Questions about the matrix below.
1) Find the entry in the top-left corner.
2) Find the third largest entry.
3) Find the entry just right of the largest entry.
4) Find the entry directly above the smallest entry.
5) Find the smallest entry in the first row.
6) Find the third-last entry, reading row by row.
7) Find the entry just right of -10.0.
8) Find the entry just left of -3.3.
[11.9 -13.9 0.1 14.6 -2.4 3.7 6.1 10.4 0.4]
[16.2 -0.1 17.6 -20.8 11.8 2.0 -2.9 -10.3 -16.0]
[63.9 -10.0 17.9 -16.1 -45.2 -6.8 33.9 -20.3 1.5]
[-13.0 5.7 -23.1 -12.4 -13.9 -33.1 -17.4 -16.5 14.9]
[12.9 -23.8 -10.7 17.0 -2.5 4.0 -0.3 -0.3 -12.2]
[-11.4 8.2 -10.1 -25.2 -24.7 -42.2 -13.1 -26.5 15.5]
[-4.9 12.6 12.9 -10.4 10.8 5.8 -2.9 -1.3 -0.9]
[-0.7 -3.2 1.5 6.3 3.2 0.1 0.2 0.7 0.5]
[21.3 -23.2 -13.5 -16.7 -3.3 -7.1 -3.0 -36.8 -14.8]
[0.6 -6.9 4.2 7.4 14.3 20.5 1.2 13.2 -14.8]
[-25.8 4.5 -15.2 7.3 45.3 8.5 -23.1 9.6 -2.4]
[13.0 -10.1 -0.2 0.9 -8.0 1.0 -0.4 -8.0 -8.1]
1) 11.9
2) 33.9
3) -10.0
4) 11.8
5) -13.9
6) -0.4
7) 17.9
8) -16.7

grid =
[-2.9 5.8 5.9 -30.3]
[8.1 13.5 -12.4 14.4]
[4.2 3.2 -7.0 16.6]
[10.8 13.7 -17.2 29.8]
[-14.7 -12.1 24.3 -55.6]
[-7.2 -38.1 7.5 48.9]
[-12.1 -45.8 15.0 39.3]
[-17.5 -20.6 28.1 -51.7]
[8.5 19.8 -12.3 1.8]
[1.9 26.4 0.4 -52.2]
[11.1 24.5 -16.2 5.4]
[15.6 12.8 -25.8 59.3]
[3.8 -6.3 -7.6 36.7]
[18.8 37.0 -28.0 20.0]
The entry just left of the largest entry: -25.8
The second entry, reading row by row is 5.8
The entry just left of 26.4 is 1.9
The top-right entry is -30.3
Report the entry in the bottom-right corner.
20.0
The third smallest entry is -51.7
The third entry from the end, reading row by row: 37.0
Report the top-left entry.
-2.9
The 4th-last entry, reading row by row: 18.8
Report the entry directly below 1.8.
-52.2
Report the smallest entry in the last column.
-55.6
Report the 2nd largest entry.
48.9
Report the 3rd entry in reading order.
5.9
Report the entry directly above the largest entry.
5.4
Report the entry just left of 28.1.
-20.6
The first entry in the row that holds the smallest entry -> -14.7
The entry just left of 14.4: -12.4
Report the entry just left of 48.9.
7.5
The first entry of the largest entry's row: 15.6
The entry directly below the largest entry is 36.7
Report the 3rd largest entry.
39.3
The 3rd entry on the diagonal from the top-right corner -> 3.2
The smallest entry in the last row is -28.0
The entry just left of -7.6 is -6.3
Report the largest entry.
59.3
Report the entry directly above the smallest entry.
29.8

Questions about the array below. Indices start at 0.
1) Give the entry directly above -27.4.
2) Give the entry in the top-right corner.
3) Give the bottom entry of the column that holds the smallest entry.
4) Give the entry at row 0, column 1.
5) Give the top entry of the column that holds the smallest entry.
6) Give the entry directly above -76.4.
7) Give the entry at row 2, column 2.
8) Give the entry just right of the smallest entry.
[-37.4 38.6 75.7 49.5 -26.6 -76.3 -59.6 10.6 71.5 68.5]
[18.6 -46.9 -75.3 -33.1 40.5 74.9 45.7 -29.1 -71.7 -55.7]
[-65.3 2.2 67.6 72.3 12.7 -57.9 -75.8 -25.2 47.1 76.7]
[73.4 17.3 -58.1 -77.1 -30.8 44.4 75.8 42.1 -27.8 -78.0]
[-72.5 -35.6 39.5 75.8 43.6 -27.4 -76.4 -46.4 14.7 72.5]
[76.8 49.2 -21.5 -75.8 -58.9 7.2 71.5 57.7 4.3 -64.3]
[54.1 -19.8 -74.8 -63.6 8.1 71.0 69.9 7.1 -61.5 -75.7]
[-0.7 57.2 72.0 14.8 -58.0 -78.1 -29.4 46.2 75.7 41.3]
1) 44.4
2) 68.5
3) -78.1
4) 38.6
5) -76.3
6) 75.8
7) 67.6
8) -29.4

A = [-37.9 -27.5 12.2 51.5 48.3 48.7 52.7 28.9 59.1 11.1 74.1 46.0]
Give the entry just left of 59.1.
Answer: 28.9
The entry just right of 59.1 is 11.1
Give the entry just right of 12.2.
Answer: 51.5

x =
[-39.3 -21.7 -1.7 34.0 18.9 -16.5 -0.5]
[-29.5 -6.4 11.9 29.6 -25.7 -7.4 -18.8]
[0.9 -13.9 -19.1 -8.2 61.7 -6.8 28.6]
[-36.3 -12.7 8.4 34.6 -12.5 -11.6 -14.5]
The last entry in the row that holds the smallest entry: -0.5
Report the entry directly above -36.3.
0.9
Report the first entry in reading order.
-39.3
The entry just left of 34.6: 8.4
The 3rd entry on the diagonal from the top-right corner is 61.7
The entry directly below 34.0: 29.6
Report the last entry, reading row by row.
-14.5
The 2nd-last entry, reading row by row is -11.6
The largest entry in the last row: 34.6
The entry directly above 0.9 is -29.5
The entry just left of 34.0 is -1.7
The entry in the bottom-left corner is -36.3
The entry just right of 34.0: 18.9
Report the entry directly above -11.6.
-6.8
The entry directly above -7.4: -16.5
The second entry on the diagonal from the top-right corner is -7.4
Report the 2nd entry, reading row by row.
-21.7

-0.192,0.193,-0.052,-0.021,0.056,-0.034,0.107,-0.040,0.118,-0.006,0.107,-0.067,0.191
The first entry from the right: 0.191
The entry just left of the largest entry -> -0.192
Read off the entry just left of the centre entry.
-0.034
The second-last entry -> -0.067
The entry just right of the largest entry: -0.052
The fifth-last entry -> 0.118
Read off the second entry from the left.
0.193

[[ -76.70 -146.03   73.69  -20.09  -55.68   22.43  -44.28  -97.70  -23.84
   -17.88   47.26  -66.22 -113.98   86.05]
 [ -77.38  115.91   74.96   -7.77    6.09  141.17  -30.71  -51.60   -5.10
  -152.33  -53.37 -100.94   69.71  -18.18]
 [ 117.25 -109.68 -130.85   22.43   -7.29 -200.05   68.26  112.41   -1.32
   214.86   20.54  141.02  -53.80  -37.36]
 [ 218.64  158.77 -290.72  -22.16  136.09 -240.54   -5.48  153.88   70.74
    98.93   21.45  245.20  111.33  -95.15]
 [-177.98 -163.30  221.09   10.78 -123.34  167.60    0.89 -131.41  -67.74
   -61.88  -16.06 -196.27 -117.01   74.12]
 [ 154.09  135.54 -176.62   29.70   66.18 -138.67   79.51  178.49   24.06
   115.74  -57.89  149.84  120.40 -140.09]
 [-168.56  -47.07  225.35   40.65 -111.73  220.05   53.32  -68.08  -71.54
   -83.46  -90.39 -211.10  -19.05   -8.15]
 [-115.55  -59.34  162.54   42.24  -96.98  143.47   69.35  -23.67  -61.71
   -19.60  -79.88 -148.18  -22.06  -20.33]]
The entry just right of the largest entry: 111.33
Read off the entry just left of 221.09.
-163.30
The entry just right of the smallest entry is -22.16
The entry just left of 66.18: 29.70
Read off the entry just left of 79.51.
-138.67
Read off the entry just right of -71.54.
-83.46
Read off the entry just left of the smallest entry.
158.77
Read off the entry just left of 86.05.
-113.98
The entry just left of 115.91: -77.38
The entry just left of 112.41: 68.26
The smallest entry: -290.72

X =
[[  24.645  140.858   -0.215   23.087   36.382  130.417   30.982   45.076
     5.125 -121.659  142.381   37.788  151.323   91.285]
 [ 195.214   41.074  186.508   84.127   97.584   48.079  136.242   63.586
   123.427    7.144   31.010  125.759   29.741   21.366]
 [  35.603  162.057   38.285   -8.669   58.669  105.842   64.085   92.027
    -2.958 -137.224  120.633   74.429  100.088  100.136]
 [  32.602 -158.091   57.693   29.032   59.514 -141.697  110.828   19.341
   105.560  216.359 -136.521    9.840 -129.548  -31.737]
 [  70.233  -89.027   88.054   55.422   65.268  -71.759   79.777   31.709
   100.728  188.007  -75.425   40.411  -73.398  -13.826]]
The minimum -> -158.091
Read off the entry just left of the smallest entry.
32.602
Read off the entry just left of the largest entry.
105.560
The entry just left of -121.659 is 5.125
The entry just right of -141.697: 110.828
Read off the entry just right of 23.087.
36.382
Read off the maximum.
216.359
The entry just left of 105.560 is 19.341
Read off the entry just right of the largest entry.
-136.521
Read off the entry just right of 31.709.
100.728
Read off the entry just right of the smallest entry.
57.693
Read off the entry just right of 162.057.
38.285
The entry just right of 55.422 -> 65.268
Read off the entry just left of 105.842.
58.669
The entry just right of -73.398: -13.826
